A small network was shown many inputs. Here are its activations along a few directions, one row for each input.
In each table, some parts of the input vary, and every possible input appears once, in random order.
A made-up example of a description, with smaller parts first: line(4) and (point or ring(9) or (values(3) and ring(8))).
Shared parts are said once, and a part with two or three values counts as separate values.
In the rows, 128 means zero.

Rows:
R1: [169 111 147 120  47 133 150 106 104 176 117]
R2: [124 182 116 145 140 179 135 127 104 142 170]
R3: [194 105 171 130  70 130 108 135  80 160 145]
R4: [108 160 131 116 123  64  63 137 133  78  66]
R5: [149  83 103 125 180  98 149 103 195  93 137]
R6: [123  75 105 133 184 108 139 103 176  92 131]
R7: [149 113 143 117  25 100 164 155  80 162 116]
R8: [109  68 115 135 204 114 121 116 151 101 123]
R9: [142  76 117 124 182  93 144 107 175  94 125]
R10: [105 170 131 133 148 117  78 117 181 141 119]
R11: [100 164 146 105 122 152  43 173 162 117  50]
R12: [ 96 185 113 126 102 143 169 168  87 128 154]
R13: [ 95  73 124 129 223 125 111 113 148 100 125]
R14: [116 185 113 133 123 173 155 119 112 146 154]
R15: [151 111 141 124  32 113 170 131  99 176 102]
R16: [100 185 111 133 109 156 173 144 106 144 141]
R17: [ 83  99 120 126 206 126 116 116 153  79 142]
R18: [141 180 130 144 145 167 116 148  86 130 184]
R19: [178 107 155 132  65 140 129 113  99 173 131]
Question: What do these inputs look like to the network?
Answer: values(3) or line(6) or (values(2) and line(5))

Rows:
R20: [ 85 178 110 117 128 150 139 132 123 137 133]
R21: [164  87 152 122 100 120 129 121  85 141 147]
R22: [114 146 138 124 114 100 103 167 112 104  89]
R23: [122  69 113 124 207 107  95 116 175 103 128]
R24: [151 120 134 145 111 161 141 122 128 155 144]
R25: [164 134 145 119 106 119 113 106 152 145 125]
R26: [125 141 115 130 111 149 186 140 122 152 148]
R27: [143 136 124 122  87  94 137 114 151 133  97]
R28: [127 132 127 135 118 131 185 140  76 143 169]
R29: [113 159 134 136 133 159 100 119 130 146 123]
R30: [153 156 131 145 119 143 120 104 147 149 144]
R31: [145  89 129 125  81  95 153 131  82 128 120]
R32: [144  98 121 119  76 114 156 132 131 136  97]
R33: [124 163 137 139 142 156  82 151 106 117 135]
R34: [ 87  69 107 134 179  80 120 125 187  80 113]
R35: [125 176 110 130 117 132 162 119 141 144 150]
R36: [152 111 145 151 117 143 139 121  82 147 165]
R37: [135 144 157 119 133 128  80 157 112 117 114]
R38: [103 140 134 116 103 106 120 132 137 131  75]
R39: [ 90 115  98 129 213 131 157 110 161  68 146]
R40: [ 95 182 112 120 135 146 121 163  99 108 145]
R41: [125 138 153 113 123 133  96 124 137 144 102]
R42: [164  97 144 116  95 139 131 122 132 149 125]
R43: [122  95 100 142 223 137 108 105 163  95 138]
Question: What do these inputs look like to the network?
Answer: line(4) and (point or line(5))
Question: The inputs of R22 and R37 match in every part but the line(4) part. If R27 is changed in the same way as R22 into R37, which row does it become?
Answer: R25
Question: Which other rows agree with R39 in the line(4) part? List them by row number.
Answer: R20, R26, R28, R35, R40
Question: Start at R33 and move only the line(5) part, one step at a time. The first step leads to R29. Which rows follow, in order?
Answer: R30, R24, R36

Rows:
R44: [119 154 126 128 179 157 104 118 148 120 143]
R45: [146   4 116 125 166  65 132  94 187  93 102]
R46: [ 90 161 119 124 139 125 104 155 154 105  89]
R47: [147 138 124 122  81 126 187 135 104 145 149]
R48: [165 125 145 137  94 142 118 119 123 162 136]
R49: [127 134 145 105  67 107 124 133 116 150  86]
R50: [ 98 139 119 134 181 159 130 130 118 123 162]
R51: [ 88 165  95 143 158 140 163 122 126 117 157]
R52: [155 124 158 131  85 109 109 125 103 146 113]
R53: [155 113 135 136  96 151 151 134  93 149 145]
R54: [118 150 127 124 162 126  85 142 135 100 125]
Question: What do these inputs look like to the network?
Answer: point or (values(2) and line(5))

Rows:
R55: [ 77 149 121 136 185 151 106 134 114 104 128]
R56: [102 149 100 126 186 135 174 113 141 112 180]
R57: [189  72 157 142 166 125  65  92 148 129 144]
R58: [158  20 129 118  92  45 161 123 128 104  97]
R59: [109 136 101 131 184 169 136 145 129 101 159]
R60: [126 148 159 113  75 146 114 144  79 174 121]
R61: [156 137 144 140  74 165 153 150  98 168 142]
R62: [ 86 188 110 140 163 113  91 150 152  91 117]
R63: [105  70 114 113 156 102 113 107 210 113  68]
R64: [151 145 120 146  69 137 187 103  99 170 156]
R65: [149 194 153 104  58 120 109 147 108 141  95]
Question: What do these inputs look like to the network?
Answer: values(3) or (values(2) and line(4))
Question: Which of the alternatives is R65?
Answer: values(2) and line(4)
